A small network was shown many inputs. Here are its activations along a few directions, one row for each input.
In each table, some parts of the input vary, and every possible input appears once, in random order.
A made-up example of a description, with smaller parts first: one of 4 places along a line, together with either a single point or one of 11 places around a ring or (one of 3 separate values, together with one of 8 places around a ring).
Shared parts are said once, and a part with two or three values counts as separate values.

A family of inputs:
x1: -55 100  41  44   9 -25 -17 -10   2 -32 -80
x2:  15 -40 -12   1 -20  16   9 -16 -38 -17  40
x3:  15 -46  -2  -1 -39  16  21 -29 -38  11  24
x4:  19   0 -26 -32  50   5  12   1  23  19  14
x5:   4 -59 -23 -23  -7 -11   0 -37 -27 -12  39
x6:  16   1 -12 -26  43   8  12   4  38  19  23
x7: -44  29  17  44 -52 -61 -31 -51 -18 -56 -41
x8:  26 -23  -2  -2  -3  17  59  10  -2   6  -3
x9: -61  39  34  74 -43 -46 -35 -50 -41 -59 -54
x10:  13 -10  -3 -11 -11  21 -17  24  -8  71  17
x11:  29  19 -15 -10  36  33  21  22  12  13  15
x12:  23  13 -16 -14  20  55  23  13  22  24   1
x13:  29  13  -4 -12  17  33  34  10  12  41  -2
x14:  12 -35  -9 -18  22  -8  37   4  24 -17  22
x15:  13  -3 -13  -9   8  21 -30  36  -8  43  34
x16: -72  77  41  45 -19 -39 -68   4 -18   0 -61
x17: -54  67  23  17 -28 -55 -64   4   6   3 -48
x18:  19 -23 -13  -5   0  38  48  14   8 -11  -1
x19:   0 -22 -11 -26  14  -4 -38  18  19  48  41
x20:  15 -36 -24 -23  29 -11  37   1   9 -17  13
x21:  36 -35   5 -11  11   8  35  20  14 -21   9
x22: -55  62  38  64  -8 -41   3 -10  -8 -66 -83
x23:  26 -17 -12   0  15  16  46  22  -2 -23  13
x24:   2 -58  -8 -17 -14  -8   0 -34 -12 -12  48
x25: -38  52  21  35 -17 -58   7 -10  15 -63 -69
x26: -38  90  23  15   1 -42 -14 -10  26 -29 -67
x27:   7 -10 -14 -13  -8  43 -27  27   2  54  19
x28:   9 -46 -13  -3 -36  38  11 -25 -28  -6  26
x29:  39   2   3 -21  32  25  10  20  27  14  11
x30:  23 -21   4 -21   3  13 -41  34   7  44  29
x31:   3 -23 -25 -32  21  -6 -38  15   3  48  32
x32:  25 -58   5 -10 -25   8  -3 -19 -22 -16  36
Describe the family of inputs behind these rows.
> one of 4 places along a line, together with either one of 2 separate values or one of 6 places along a line
The inputs of x7 and x17 match in every part but the place on the line of 4. If x2 is changed in the same way as x7 into x17, which row does it become?
> x15
Change only the choice among 2 separate values in x7. List by row number the other rows that result.
> x9
Which other rows agree with x14 in the place on the line of 4? List them by row number.
> x8, x18, x20, x21, x22, x23, x25

A family of inputs:
x33: -26  36  10   7  19 -48  -9   2  24 -26 -34
x34:   5 -98 -29  -4 -48  -6  39 -81 -43 -68  47
x35: -24  57  12  32  -3   5   9   4  -3   0 -52
x36:  -8  51  14  16  -4  14  16 -13   5  -6 -39
x37: -46  32  22  34 -25 -26 -52   4 -25  -6 -24
x38:  63 -55 -52 -59  59  62  24  10   3  48  86
x39:  60 -37 -15 -33  16  48  25  69  26  47  40
x40:  41 -59 -39 -62  23  39  -6   4  11  91  80
x41:  67 -56 -24 -40  52  71  45  52  25  30  57
x42:   24 -112    6   24  -66  -10   63  -49  -64  -81   31
x43: -39  29  21  30 -25 -23 -51  -3 -22  -7 -21
x44: -32  38   9  12  19 -51 -11   8  21 -24 -38
x45: -16  31  10  -3  19 -42  -4  -9  30 -30 -24
x46: -13  53  13  21  -4  11  14  -7   3  -4 -43
x47:  41 -48 -22 -55   3  31  -9  38  17  83  45
x48: -24  23  20  24 -26 -18 -48 -16 -15 -10 -15
x49: -21  33  10   2  19 -45  -7  -3  27 -28 -29
x50: -19  55  12  27  -3   8  11  -2   0  -2 -48
x51: -32  26  21  27 -25 -21 -50  -9 -18  -8 -18
Describe the family of inputs behind these rows.
> either one of 2 separate values or one of 5 places around a ring or (one of 3 separate values, together with one of 4 places along a line)
Change only the choice among 3 separate values in x33. List by row number the other rows that result.
> x43, x50
Change only the place on the line of 4 in x33. List by row number the other rows that result.
> x44, x45, x49

A family of inputs:
x52:  11  -2  -6 -18   8  18 -20  28   5  52  17
x53:  -7 -33  -8  -8 -19 -15 -16 -24 -15  -4  22
x54:  18 -52  -5  -3 -25  20   9  -7 -23  -1  33
x55:  27 -41 -10  -6   2  12  43  -2  -5 -24  18
x56:  21  10  -7 -23  31  15  10  30  33  27   4
x57:   1   8  -4 -17  31 -16  -7   6  25  -1   4
x58:   2 -22  -8 -10   7 -23  18 -21   6 -26  10
x59: -64  89  38  60 -14 -51  -9 -16  -1 -59 -92
x60:  -9  -3  -7 -11   6 -11 -39   6   0  22  19
x61: -64  81  43  61 -42 -45 -45 -23 -20 -38 -76
x62:  27 -23 -10  -9  -4  50  12   9 -14  38  27
x63:  35 -11 -15 -15  19  46  44  14   9  13  14
Describe the family of inputs behind these rows.
> one of 2 separate values, together with either a single point or one of 5 places around a ring
The inputs of x63 and x62 match in every part but the choice among 2 separate values. If x57 is changed in the same way as x63 into x62, which row does it become?
> x60
Change only the choice among 2 separate values in x54. List by row number the other rows that result.
> x55

A family of inputs:
x64:   2   2   1   4   4  -5  22  -5   5 -21 -11
x65:  12  -4  -9 -17  11  19 -11  16   7  37  18
x66:   9 -31  -7  -4  -4  -2  18 -15  -7 -21  15
x67:   3  21   3   1  11  13   0  18   9  16 -10
x68: -84  95  46  66 -34 -74 -52 -28 -12 -55 -92
x69:   0   5   5  10  -7   5  15  -4  -4 -12 -12
x70:  14  -7 -12 -23  22   9  -4  15  16  27  20
x71:  5 18  0 -6 21  3  7 16 19  6 -9
x72:   7 -28  -4   2 -15   7  12 -14 -17 -12  14
x73:  15 -35 -10 -13 -10  17  -7   2 -13  22  32
x74:  17 -38 -13 -19   1   7   0   0  -3  12  33
Describe the family of inputs behind these rows.
> either a single point or (one of 2 separate values, together with one of 5 places around a ring)
Change only the choice among 2 separate values in x73. List by row number the other rows that result.
> x74
